Each row below holds a small network's activations on one record, seen along a few directions.
After each row come some of the record's fields: FEPAS, VIDAD, GINIT, LUDU, FODU, FUPI, TOS.
Not every record has every field; a missing one is written absent.
Other fields move the rows too, some of them a lot.
In the rows, 500 means zero.
Random noise pushes rows far along 15 fixed directions. That doesn't count. These rows show it; they differ only by the noise:
[366 530 299 562 339 511 671 598 604 592 464 529 442 401 514 579 577 643
 542 347 440 516 457 454 716 542 617 417 423 650 421 384 453 504 651]
[721 310 552 573 422 485 506 426 451 506 466 663 718 516 322 434 322 492
 629 460 582 448 460 525 398 463 604 565 548 509 331 660 470 447 479]
[518 637 358 526 473 378 759 586 409 530 575 590 453 625 525 583 486 534
 504 446 491 648 482 387 692 351 460 573 487 526 481 480 516 490 504]
[541 524 529 531 477 516 332 451 357 643 594 608 383 269 424 491 529 314
 511 505 440 209 618 668 287 637 661 478 369 654 536 257 648 385 491]
[550 474 529 715 409 487 478 557 485 624 404 716 590 127 284 547 537 517
 356 499 436 508 540 464 534 520 501 653 516 636 588 530 528 487 487]
[441 495 606 594 628 444 192 372 381 484 611 500 555 196 287 452 365 418
 615 573 651 373 607 600 487 651 599 575 442 675 429 613 530 470 824]
[583 540 566 452 587 594 489 392 386 371 791 276 359 695 569 529 434 536
 858 360 736 392 440 569 466 344 517 408 341 682 305 243 466 493 566]
[808 371 480 311 455 502 692 461 326 457 258 489 494 561 512 379 536 267
 679 341 539 459 555 487 241 276 666 436 506 431 578 329 484 436 532]
[338 643 364 548 395 480 654 626 618 563 512 491 617 690 540 458 523 755
 292 488 407 599 432 631 677 609 358 467 543 361 527 662 432 556 401]
[533 555 488 535 564 352 423 570 416 522 540 418 304 550 589 701 452 601
 229 587 497 528 633 490 384 332 466 510 466 564 696 269 808 526 527]
[575 300 428 120 434 343 572 415 545 435 329 461 532 656 710 374 508 422
 447 587 433 607 423 348 320 421 571 468 608 398 489 400 402 456 559]
[480 318 524 336 461 397 403 390 613 443 454 361 516 502 621 406 554 626
 314 614 525 423 488 587 152 524 571 366 515 530 679 328 518 589 532]
[470 458 391 704 478 416 598 455 467 557 622 507 650 340 318 517 522 620
 528 455 548 397 482 640 360 576 638 386 519 524 665 678 604 687 457]
[729 363 612 222 722 327 376 192 544 348 549 292 689 462 360 408 369 357
 668 694 663 495 426 363 273 455 513 464 464 545 351 556 420 662 425]
[591 402 545 392 528 626 481 516 628 427 385 294 567 515 486 542 462 671
 637 442 593 493 510 396 474 383 487 379 429 544 376 321 542 553 414]
[749 421 375 469 417 305 572 462 567 658 385 579 518 507 434 633 425 522
 348 529 386 459 506 373 483 413 683 426 389 681 403 268 623 591 356]
[253 636 275 320 500 430 564 575 474 579 648 397 531 719 727 526 521 594
 475 536 293 684 359 405 807 609 397 478 632 328 378 622 467 510 432]

[472 492 532 476 581 510 407 589 522 457 481 455 329 419 509 720 424 460
 524 567 540 522 601 352 425 401 486 538 460 498 466 401 755 404 582] | FEPAS=bobi, VIDAD=sot, GINIT=tiv, LUDU=sulev, FODU=absent, FUPI=dafab, TOS=zud
[647 555 731 492 615 696  91 509 356 560 485 327 472 496 504 600 420 311
 326 583 332 492 488 640 391 499 216 691 625 318 442 585 621 383 285] | FEPAS=bezif, VIDAD=lefi, GINIT=tiv, LUDU=sulev, FODU=absent, FUPI=dafab, TOS=zud
[254 652 482 444 619 522 380 549 431 568 571 415 529 387 572 527 598 640
 452 599 461 448 649 435 617 576 508 407 452 596 627 323 670 612 424] | FEPAS=miba, VIDAD=sot, GINIT=semun, LUDU=sulev, FODU=absent, FUPI=dafab, TOS=zud
[477 401 641 669 480 735 617 563 400 353 610 589 673 481 435 377 502 673
 831 355 731 483 490 514 491 396 430 573 572 424 516 628 431 419 460] | FEPAS=bezif, VIDAD=lefi, GINIT=semun, LUDU=sulev, FODU=absent, FUPI=tof, TOS=zud
[757 464 505 496 484 261 709 373 307 471 630 653 643 717 482 418 473 437
 442 573 570 540 428 536 266 322 508 622 582 454 637 569 462 565 326] | FEPAS=bobi, VIDAD=sot, GINIT=semun, LUDU=sulev, FODU=absent, FUPI=dafab, TOS=zud
[709 649 615 526 629 535 545 551 491 395 326 471 362 464 300 570 418 225
 488 500 649 496 678 543 311 333 363 577 376 387 572 508 628 396 514] | FEPAS=bobi, VIDAD=sot, GINIT=semun, LUDU=lis, FODU=pob, FUPI=tof, TOS=zud
[773 186 434 500 288 509 666 374 856 524 212 484 498 151 353 572 676 481
 469 390 463 393 381 373 200 408 725 310 386 738 551 220 385 685 381] | FEPAS=miba, VIDAD=lefi, GINIT=semun, LUDU=lis, FODU=dugem, FUPI=tof, TOS=nar
[586 477 701 650 375 556 467 613 814 440 459 671 324 543 431 595 406 675
 232 587 610 427 584 560 321 460 305 608 312 597 499 289 556 327 408] | FEPAS=rez, VIDAD=sot, GINIT=semun, LUDU=sulev, FODU=absent, FUPI=tof, TOS=nar
[336 554 372 550 560 604 613 522 651 494 572 242 265 242 499 747 703 398
 611 393 431 519 389 431 472 528 452 342 448 497 582 491 555 622 487] | FEPAS=bezif, VIDAD=sot, GINIT=tiv, LUDU=lis, FODU=pob, FUPI=dafab, TOS=zud
[597 391 527 520 358 694 461 518 670 500 354 452 398 324 430 659 493 398
 607 381 463 459 406 486 397 458 522 511 463 556 293 429 465 380 540] | FEPAS=bobi, VIDAD=lefi, GINIT=tiv, LUDU=sulev, FODU=absent, FUPI=dafab, TOS=nar
[363 696 437 408 578 577 510 531 569 498 601 322 177 356 522 663 615 221
 512 496 406 451 499 541 391 602 384 446 421 395 549 452 573 419 504] | FEPAS=miba, VIDAD=sot, GINIT=semun, LUDU=sulev, FODU=absent, FUPI=tof, TOS=nar
[570 366 609 510 409 619 365 513 479 561 351 608 718 515 502 384 449 658
 541 464 530 422 557 501 551 469 608 493 487 629 360 368 463 462 440] | FEPAS=bobi, VIDAD=sot, GINIT=tiv, LUDU=lis, FODU=dugem, FUPI=dafab, TOS=zud
[546 440 587 591 533 466 622 280 464 500 760 745 822 356 264 329 533 481
 789 551 655 416 375 388 534 503 576 534 448 774 381 592 288 682 240] | FEPAS=miba, VIDAD=sot, GINIT=semun, LUDU=lis, FODU=dugem, FUPI=dafab, TOS=zud
[695 363 650 506 499 646 207 460 579 658 275 352 850 502 406 485 442 721
 356 518 362 507 433 461 665 493 473 451 552 583 321 454 470 710 140] | FEPAS=bobi, VIDAD=sot, GINIT=semun, LUDU=sulev, FODU=absent, FUPI=dafab, TOS=zud
[424 572 466 420 517 610 509 577 692 448 370 406 411 396 409 543 501 331
 549 499 484 489 539 582 386 680 382 490 467 245 425 674 511 357 565] | FEPAS=rez, VIDAD=sot, GINIT=tiv, LUDU=lis, FODU=pob, FUPI=dafab, TOS=zud
[388 519 750 453 672 471 307 428 320 336 624 625 542 319 468 412 453 376
 533 725 682 531 636 437 357 448 374 731 568 535 616 591 568 397 626] | FEPAS=bezif, VIDAD=lefi, GINIT=tiv, LUDU=sulev, FODU=absent, FUPI=dafab, TOS=zud
[636 480 640 511 516 489 616 483 466 393 448 589 602 698 443 380 419 537
 485 549 697 479 604 593 316 344 474 526 461 475 590 472 520 497 445] | FEPAS=bobi, VIDAD=sot, GINIT=tiv, LUDU=sulev, FODU=absent, FUPI=dafab, TOS=zud
[435 439 494 416 545 516 342 560 795 459 297 345 600 561 455 507 339 678
 379 615 487 526 571 498 546 666 456 387 498 325 404 647 585 527 517] | FEPAS=rez, VIDAD=lefi, GINIT=tiv, LUDU=sulev, FODU=absent, FUPI=tof, TOS=nar
[537 636 556 468 482 408 671 414 613 429 547 673 481 536 415 364 567 332
 439 586 555 568 425 478 525 517 357 610 409 565 467 531 241 480 435] | FEPAS=bobi, VIDAD=sot, GINIT=semun, LUDU=lis, FODU=pob, FUPI=dafab, TOS=zud
[577 393 593 536 376 689 504 445 596 476 441 487 560 453 421 349 563 443
 585 390 515 399 373 709 289 607 466 483 524 414 474 600 295 414 468] | FEPAS=rez, VIDAD=sot, GINIT=tiv, LUDU=sulev, FODU=absent, FUPI=tof, TOS=zud
[437 662 506 577 658 433 476 392 374 458 889 381 425 585 507 550 493 406
 550 544 549 461 431 649 439 573 387 494 527 438 560 656 519 589 424] | FEPAS=bezif, VIDAD=sot, GINIT=semun, LUDU=lis, FODU=pob, FUPI=dafab, TOS=nar
[501 367 604 338 559 659 421 486 318 365 325 422 595 673 614 254 468 381
 718 410 589 481 588 593 401 461 564 429 643 288 531 615 465 415 658] | FEPAS=bezif, VIDAD=lefi, GINIT=tiv, LUDU=lis, FODU=pob, FUPI=dafab, TOS=zud
[361 496 344 480 444 508 454 492 557 745 430 644 544 112 395 421 661 363
 627 449 272 289 554 425 718 853 788 334 386 656 412 405 441 547 487] | FEPAS=bezif, VIDAD=sot, GINIT=semun, LUDU=lis, FODU=dugem, FUPI=dafab, TOS=nar
[784 564 605 499 601 443 429 485 642 540 411 454 539 634 350 563 365 589
 320 616 526 351 665 547 428 461 480 387 257 578 451 294 672 604 207] | FEPAS=bezif, VIDAD=sot, GINIT=tiv, LUDU=sulev, FODU=absent, FUPI=dafab, TOS=nar
[467 563 485 646 444 521 676 680 368 546 410 700 670 535 492 400 526 757
 539 390 583 571 669 411 811 343 552 551 488 637 575 370 493 499 535] | FEPAS=bobi, VIDAD=sot, GINIT=semun, LUDU=lis, FODU=dugem, FUPI=dafab, TOS=nar
[532 411 496 420 469 394 515 524 318 536 235 677 674 500 532 259 492 535
 458 489 514 506 700 446 581 427 714 504 550 555 652 420 470 462 727] | FEPAS=miba, VIDAD=sot, GINIT=semun, LUDU=sulev, FODU=absent, FUPI=tof, TOS=nar
[391 566 372 310 493 205 335 345 651 625 462 456 415 385 564 513 507 432
 207 693 356 543 448 430 683 659 624 518 386 781 383 321 365 574 770] | FEPAS=bobi, VIDAD=lefi, GINIT=semun, LUDU=sulev, FODU=absent, FUPI=tof, TOS=zud
[612 362 554 547 269 598 436 455 644 568 509 762 576 512 380 441 379 350
 462 523 415 356 345 721 264 720 454 669 540 377 252 696 370 206 402] | FEPAS=bobi, VIDAD=lefi, GINIT=semun, LUDU=sulev, FODU=absent, FUPI=tof, TOS=zud
[337 418 381 576 580 256 513 485 548 413 684 481 327 482 497 704 398 568
 483 630 626 420 630 486 211 518 673 362 462 488 701 573 866 552 682] | FEPAS=bobi, VIDAD=sot, GINIT=semun, LUDU=sulev, FODU=absent, FUPI=dafab, TOS=nar
[564 277 562 407 356 643 473 398 421 566 593 515 499 421 694 428 726 458
 546 449 365 427 282 485 230 444 556 475 643 554 602 253 412 487 233] | FEPAS=bobi, VIDAD=lefi, GINIT=tiv, LUDU=sulev, FODU=absent, FUPI=tof, TOS=zud
[530 564 378 505 558 376 697 365 421 437 649 446 423 477 450 530 533 223
 653 450 533 554 367 556 407 488 517 497 563 416 543 747 393 565 628] | FEPAS=bezif, VIDAD=lefi, GINIT=tiv, LUDU=lis, FODU=pob, FUPI=dafab, TOS=nar
[606 643 714 704 605 718 230 585 404 527 552 322 504 632 419 558 369 568
 433 443 511 485 525 736 623 514 234 564 504 409 439 622 541 474 358] | FEPAS=rez, VIDAD=sot, GINIT=tiv, LUDU=sulev, FODU=absent, FUPI=dafab, TOS=nar
[539 547 351 402 388 416 921 528 708 384 382 534 450 687 461 382 510 438
 610 389 594 549 461 526 489 490 535 426 389 411 443 560 278 444 660] | FEPAS=rez, VIDAD=sot, GINIT=semun, LUDU=sulev, FODU=absent, FUPI=dafab, TOS=nar
[417 598 509 504 535 486 406 522 513 521 444 423 528 602 538 353 481 656
 403 482 551 463 612 613 703 600 514 403 400 581 493 404 434 527 628] | FEPAS=rez, VIDAD=lefi, GINIT=semun, LUDU=lis, FODU=pob, FUPI=tof, TOS=zud
[486 296 310 591 365 536 684 489 746 456 591 353 287 383 499 886 509 541
 683 370 524 531 269 331 336 389 606 396 519 571 361 487 617 547 551] | FEPAS=bobi, VIDAD=lefi, GINIT=semun, LUDU=sulev, FODU=absent, FUPI=dafab, TOS=zud
[539 505 582 496 637 492 370 426 382 457 546 345 526 401 478 438 541 476
 600 471 583 481 532 513 466 461 499 478 516 528 608 497 485 602 535] | FEPAS=rez, VIDAD=sot, GINIT=semun, LUDU=lis, FODU=dugem, FUPI=tof, TOS=nar
[603 382 392 377 431 395 708 503 470 602 478 776 699 523 514 344 531 516
 589 549 395 417 529 310 501 564 696 409 498 471 505 403 495 508 214] | FEPAS=bezif, VIDAD=sot, GINIT=tiv, LUDU=sulev, FODU=absent, FUPI=tof, TOS=nar
[610 654 496 463 626 263 279 347 525 613 691 450 454 558 471 596 389 394
 287 693 391 482 431 488 635 610 462 538 399 636 336 432 490 604 364] | FEPAS=bobi, VIDAD=sot, GINIT=semun, LUDU=lis, FODU=pob, FUPI=tof, TOS=nar
[448 571 600 301 678 440 441 522 353 410 667 615 379 503 625 478 496 343
 575 700 509 598 575 216 548 436 323 700 533 431 513 416 582 330 431] | FEPAS=bezif, VIDAD=lefi, GINIT=semun, LUDU=sulev, FODU=absent, FUPI=tof, TOS=zud

Which values does each new row have?
[683 623 600 680 502 418 555 451 348 535 451 559 621 580 366 336 504 562
 350 428 597 478 583 703 574 394 511 535 405 644 673 450 390 644 501] | FEPAS=rez, VIDAD=sot, GINIT=semun, LUDU=sulev, FODU=absent, FUPI=tof, TOS=zud
[508 573 576 640 651 281 372 394 488 440 656 391 587 520 375 489 416 652
 275 686 643 510 545 626 447 538 439 516 460 565 653 629 534 723 536] | FEPAS=bobi, VIDAD=sot, GINIT=semun, LUDU=sulev, FODU=absent, FUPI=dafab, TOS=zud
[626 553 566 439 556 616 472 483 511 530 412 482 677 660 396 389 375 566
 713 411 596 388 610 502 714 483 581 389 344 612 207 390 437 521 418] | FEPAS=miba, VIDAD=sot, GINIT=semun, LUDU=lis, FODU=dugem, FUPI=dafab, TOS=nar
[677 430 453 492 573 338 485 353 312 563 578 468 664 513 458 490 446 475
 612 503 504 487 465 391 577 412 703 421 519 631 472 473 521 698 415] | FEPAS=bobi, VIDAD=sot, GINIT=semun, LUDU=sulev, FODU=absent, FUPI=tof, TOS=nar
[385 339 460 464 469 389 355 424 449 640 503 667 638 279 549 486 539 541
 446 611 378 472 497 305 605 598 683 488 565 691 478 422 542 575 460] | FEPAS=bezif, VIDAD=lefi, GINIT=semun, LUDU=lis, FODU=pob, FUPI=tof, TOS=zud
[411 541 496 376 577 555 498 477 543 464 486 398 699 475 476 271 570 580
 602 557 577 368 594 622 385 660 527 353 452 370 591 515 504 593 365] | FEPAS=rez, VIDAD=lefi, GINIT=tiv, LUDU=lis, FODU=dugem, FUPI=tof, TOS=zud
[631 558 672 528 627 363 273 493 214 545 465 561 750 598 522 343 455 577
 231 662 416 705 533 453 764 407 333 733 685 488 630 625 418 597 368] | FEPAS=bobi, VIDAD=lefi, GINIT=tiv, LUDU=sulev, FODU=absent, FUPI=dafab, TOS=nar
[498 146 560 354 442 636 351 543 807 385 296 371 601 585 605 598 345 762
 565 557 562 548 448 309 392 438 508 421 571 437 244 436 578 433 481] | FEPAS=bobi, VIDAD=lefi, GINIT=tiv, LUDU=lis, FODU=pob, FUPI=dafab, TOS=zud
[563 655 573 665 546 674 494 601 523 511 534 495 509 467 289 604 421 453
 558 462 509 437 548 631 448 521 322 573 433 365 427 661 629 433 276] | FEPAS=rez, VIDAD=lefi, GINIT=tiv, LUDU=sulev, FODU=absent, FUPI=dafab, TOS=zud
[619 534 473 583 523 363 556 351 215 519 625 472 553 556 504 396 529 484
 534 418 581 471 488 663 451 391 661 501 511 665 656 460 430 645 629] | FEPAS=rez, VIDAD=lefi, GINIT=tiv, LUDU=sulev, FODU=absent, FUPI=dafab, TOS=zud
[601 637 490 574 463 502 558 589 539 616 287 529 684 508 409 450 538 644
 292 483 379 593 532 490 748 482 407 519 492 517 556 521 432 643 280] | FEPAS=rez, VIDAD=lefi, GINIT=tiv, LUDU=sulev, FODU=absent, FUPI=dafab, TOS=nar
[180 285 407 335 382 240 430 385 725 435 738 624 313 509 803 491 515 663
 363 711 495 564 338 292 525 657 608 517 536 723 439 343 333 429 845] | FEPAS=miba, VIDAD=sot, GINIT=semun, LUDU=sulev, FODU=absent, FUPI=tof, TOS=nar
[602 583 484 650 459 434 586 453 390 612 613 625 660 516 378 430 473 544
 586 422 515 474 427 526 746 512 562 546 447 686 384 529 331 592 431] | FEPAS=rez, VIDAD=sot, GINIT=semun, LUDU=sulev, FODU=absent, FUPI=dafab, TOS=nar
[752 312 567 365 477 616 596 436 469 400 286 443 572 545 456 403 478 371
 767 368 613 479 495 478 301 303 612 476 499 442 431 442 420 438 525] | FEPAS=bobi, VIDAD=lefi, GINIT=tiv, LUDU=sulev, FODU=absent, FUPI=tof, TOS=zud
[353 540 473 488 526 448 839 640 530 383 525 719 502 329 490 436 695 445
 484 579 517 738 513 243 489 436 258 691 633 276 794 685 442 447 409] | FEPAS=bezif, VIDAD=sot, GINIT=semun, LUDU=lis, FODU=dugem, FUPI=tof, TOS=zud
[560 506 648 599 390 648 555 520 351 403 595 475 476 722 658 329 601 626
 499 313 579 659 321 643 635 373 267 668 620 487 564 495 135 432 571] | FEPAS=rez, VIDAD=sot, GINIT=semun, LUDU=sulev, FODU=absent, FUPI=tof, TOS=zud
[675 531 416 456 354 405 713 522 473 570 222 633 589 663 476 423 470 401
 374 430 443 562 517 552 535 391 575 546 489 478 488 491 392 457 568] | FEPAS=bobi, VIDAD=sot, GINIT=semun, LUDU=sulev, FODU=absent, FUPI=dafab, TOS=zud
[403 615 534 314 634 387 252 387 366 580 505 451 530 303 521 353 574 300
 423 682 382 444 553 509 513 674 539 536 498 545 546 446 471 518 549] | FEPAS=rez, VIDAD=lefi, GINIT=tiv, LUDU=sulev, FODU=absent, FUPI=dafab, TOS=zud
[421 479 648 434 620 452 256 326 506 409 638 372 437 642 549 475 403 411
 444 638 567 486 446 566 456 558 459 457 495 548 431 595 453 580 566] | FEPAS=miba, VIDAD=sot, GINIT=semun, LUDU=sulev, FODU=absent, FUPI=dafab, TOS=zud
